A small network was shown many inputs. Here are its activations along a few directions, one row for each input.
Each table varies a few parts of the input and shows all the possible inputs, shuffled.
Descriptions start from the smaller parts, as in this example, which fits no table here: one of 2 separate values, together with either a single point or one of 11 places along a line or (one of 4 places along a line, together with one of 5 places around a ring).
Shared parts are said once, and a part with two or three values counts as separate values.
(in the rows, 128 means zero)

Other details of the inputs vary at random and push rows far along two fixed directions, the same in every table; ignore that.

Rows:
x1: [118  89 157 184 157 143 163 100 126 117  89]
x2: [139 125 138 123 133 109 136 152 115 137 147]
x3: [113  95 136 156 145 123 154 128 123 136 129]
x4: [118  94 130 145 147 129 149 120 140 148 121]
x5: [158 161 127  91 128 109 106 149 119 141 133]
x6: [128 152 150 123 138 126 126 145 120 112 115]
x7: [131 126 148 148 146 129 144 126 113 122 103]
x8: [104 128 131 152 121 136 121 116 124 128 145]
x9: [135 159 125  85 121 109 106 160 147 147 144]
x10: [116 124 155 154 140 140 134 118 127 109 107]
x11: [147 156 121  96 122 100 112 159 126 155 143]
x12: [112  77 149 156 160 154 153  95 167 122 101]
x13: [125 108 146 156 144 125 150 111 119 120 110]
x14: [134 152 134  99 126 124 113 129 143 131 119]
x15: [102  77 142 150 158 143 161 113 171 137 113]
x16: [109  63 147 173 157 138 173 113 130 130 126]
x17: [ 84 144  81 155  45 170  29  61  53 147 171]
x18: [ 97 117 134 151 123 146 121 100 116 114 125]
x19: [138 109 108 141 119 131 155 130 139  79 120]
x20: [138 160 141 106 126 132 109 133 141 131 109]
x21: [101  90 150 171 161 138 169 116 147 119 122]
x22: [177 156  87  93 102 109 127 152 128 110 126]
x23: [115 104 150 150 148 136 140 120 134 108 123]
x24: [134  77 109 149 136 149 172 104 175  92  96]
x25: [133 145 134 111 136 122 128 138 156 143 131]
x26: [139 147 133 124 139 106 141 153 116 138 139]
x27: [147 169 132 100 124 101 117 153  99 128 132]
x28: [127 112 135 139 143 132 142 107 131 134 105]
x29: [154 155 141 114 137 117 124 139 126 137 105]
x30: [134 151 142 107 137 135 121 134 144 129 105]
x31: [133 144 143 109 142 117 125 154 123 112 136]
x32: [162 179 128  81 122  98 107 154 117 141 126]
x33: [ 49 116  85 172  53 182  49  61  79 145 176]
x34: [139 149 122 115 131 115 126 138 127 153 135]
x35: [148 167 127  97 120  88 115 176 107 143 153]
x36: [139 131 125 106 128 118 124 145 125 152 144]
x37: [ 72 152  76 139  48 181  36  61  97 164 172]
x38: [150 140 131 104 143 116 126 143 127 138 123]
x39: [150 174 128  67 128 115 100 161 137 134 137]
x40: [ 63 126  86 153  54 194  44  35  97 147 146]
x41: [119 125 139 125 125 123 124 145 126 126 154]
x42: [128  90 137 144 144 131 148 118 141 146 128]
x43: [104  99 145 154 143 127 146 130 140 123 134]
x44: [179 165  85  79 103 106 127 162 123 111 130]
x45: [135 126 141 140 145 135 138 117 129 135  96]
x46: [128 134 129  96 126 127 118 146 146 144 146]
x47: [148 164 129  71 119 109 104 169 143 146 154]
x48: [151 105 103 146 119 124 161 126 125  92 117]
x49: [136 102  97 128 121 146 153 114 161  97 109]
x50: [140 142 132 117 133 115 121 144 104 127 135]
x51: [146 140  98 113 108 122 136 148 126  84 134]
x52: [134 152 148 113 135 110 127 147 125 111 126]
x53: [139 142 135 133 136 107 139 145 118 138 138]
x54: [ 97  68 152 168 156 145 167 117 145 118 130]
x55: [131 118 132 144 143 125 144 120 140 148 122]
x56: [142  95 102 153 124 131 169 120 125  91 113]
Each input here is: one of 2 separate values, together with one of 4 places along a line, together with either a single point or one of 6 places along a line.
The inputs of x31 and x23 match in every part but the choice among 2 separate values. If x45 is changed in the same way as x31 into x23, which row does it become?
> x29
Which other rows agree with x3 in the choice among 2 separate values and the place on the line of 4? List them by row number.
> x7, x16, x26, x27, x50, x56
Start at x54 and move only the place on the line of 4, one step at a time. The first step leads to x16. Which rows follow, in order?
> x36, x46
Which other rows agree with x12 in the choice among 2 separate values and the place on the line of 4? List them by row number.
> x9, x14, x20, x24, x25, x47
Start at x42 and move only the place on the line of 6, one step at a time. The first step leads to x11. Which rows follow, in order?
> x55, x5, x32, x29
Change only the place on the line of 6 in x53. List by row number the other rows that result.
> x1, x2, x13, x17, x35

Rows:
x57: [160 211 108  60  97  97  73 167 109 171 156]
x58: [117  90 154 159 165 136 174 116 169 144 108]
x59: [154 214 117  38 100 114  64 163 117 152 148]
x60: [ 29 100  87 200  51 195  46  37  59 157 179]
x61: [207 202  35  52  46 101 100 169 100  68 135]
x62: [182 172 193  71 205  50 189 227 170 115 106]
x63: [116  75 159 155 166 132 166 124 166 127 121]
x64: [116  89 173 178 171 130 168 129 134 124 107]
x65: [ 38  98  82 197  53 192  46  30  51 162 173]
x66: [166  75  78 153 127 143 206 117 163  38  91]
x67: [108  88 160 143 169 150 160 114 178 126  93]
x68: [161 215 128  74 101  92  68 178  72 149 160]
x69: [123  71 154 153 168 132 167 114 158 132 114]
x70: [116  91 164 161 173 127 167 107 145 125 101]
The inputs of x65 and x60 match in every part but one. If x61 is changed in the same way as x65 into x60, which row does it become?
> x66
What do these inputs look like to the network?
> one of 2 separate values, together with either a single point or one of 6 places along a line
Change only the choice among 2 separate values in x68. List by row number the other rows that result.
> x64

Rows:
x71: [150 129 112 107 128 115 145 151 137 114 132]
x72: [120 125 100 129  97 141 112 114 122 111 141]
x73: [152 142 126 103 134 120 130 138 147 139 112]
x74: [146 137 121 111 125 119 139 153 138  99 132]
x75: [127 137 113 123 112 142 107 106 133 143 123]
x76: [134 143 131 102 134 123 130 148 150 118 124]
x77: [148 169 128  91 120 123 106 144 135 123 123]
x78: [166 145 113  92 127  99 145 171 140 119 134]
x79: [146 147 134 101 136 122 126 137 146 124 110]
x80: [111 126 127 130 119 133 106 121 122 159 148]
x81: [120  68 156 157 177 143 188 118 183 103  94]
x82: [158 134 125 116 137 112 151 146 133  99 109]
x83: [125 137 107 121 106 133 120 130 124 107 136]
x84: [106 135 140 129 121 136 103 126 122 138 147]
x85: [ 44  45 101 233  91 198 108  20 100 143 146]
x86: [134 147 157 110 148 114 124 143 131 141 121]
x87: [134 142 144 118 139 119 119 136 127 158 126]
x88: [158 136 113 120 128 113 145 140 128 115 118]
x89: [158 133 112 116 128 116 145 140 124 111 116]
x90: [127 142 102 133  98 141 110 112 106 105 124]
x91: [120 138 147 114 137 118 119 143 132 140 140]
x92: [101 133 122 134 108 139  92 110 115 161 156]
x93: [165 153 124 105 129 110 140 159 127  96 117]
x94: [111  97 138 171 135 139 142 101 111 117 117]
x95: [143 136 124 103 134 117 135 146 154 135 131]
x96: [148 134 133 129 137 106 141 147 111 133 127]
x97: [104 146 136 135 109 147  84 104 106 145 138]
x98: [120 128 117 134 112 124 116 131 108 143 153]
x99: [100  63 165 187 177 148 174  87 155 145  96]
x100: [121 125 107 117 110 142 110 115 135 137 137]
x101: [130 135 113 117 115 142 108 109 130 139 120]
x102: [123 124 105 120 107 140 110 116 138 142 137]
x103: [150 162 138  93 140 117 128 151 146 122 108]
x104: [125 134 120 145 115 125 116 118  97 137 139]
x105: [125 130 119 141 115 128 116 119  93 134 136]
x106: [131 161 133 107 122 107 117 163 110 123 149]
x107: [160 150 113  95 125 102 140 165 138 119 138]
x108: [113 126 114 134 108 132 109 123 102 138 155]
x109: [111 128 125 136 112 129 112 124 108 127 149]
x110: [119 140 125 144 107 134 105 118  91 120 139]
x111: [176 152 114  97 129  98 145 165 128 116 118]
x112: [120 157 149 116 134 123 109 135 119 142 125]
x113: [134 138 144 121 137 111 137 159 122 116 142]
x114: [ 60 108 119 172  93 176  79  67 104 146 150]
x115: [129  62 189 164 217 124 213 127 175 133  78]
x116: [111  67 145 159 162 148 173 102 175 112  99]
x117: [109 143 120 147 102 138  99 111  85 124 138]
x118: [122  53 183 163 214 122 216 136 181 130  94]
What do these inputs look like to the network?
> one of 2 separate values, together with one of 4 places along a line, together with one of 6 places along a line
The inputs of x105 and x110 match in every part but the place on the line of 6. If x108 is changed in the same way as x105 into x110, which row does it become?
> x113
The inputs of x87 and x86 match in every part but the place on the line of 6. If x98 is changed in the same way as x87 into x86, which row does it become?
> x109
Change only the place on the line of 6 in x77. List by row number the other rows that result.
> x73, x75, x79, x101, x103
Change only the choice among 2 separate values in x110. List by row number the other rows that result.
> x93
Start at x101 and move only the place on the line of 4, one step at a time. The first step leads to x100. Which rows follow, in order?
> x71, x89
Change only the place on the line of 6 in x83. List by row number the other rows that result.
> x71, x72, x74, x78, x107
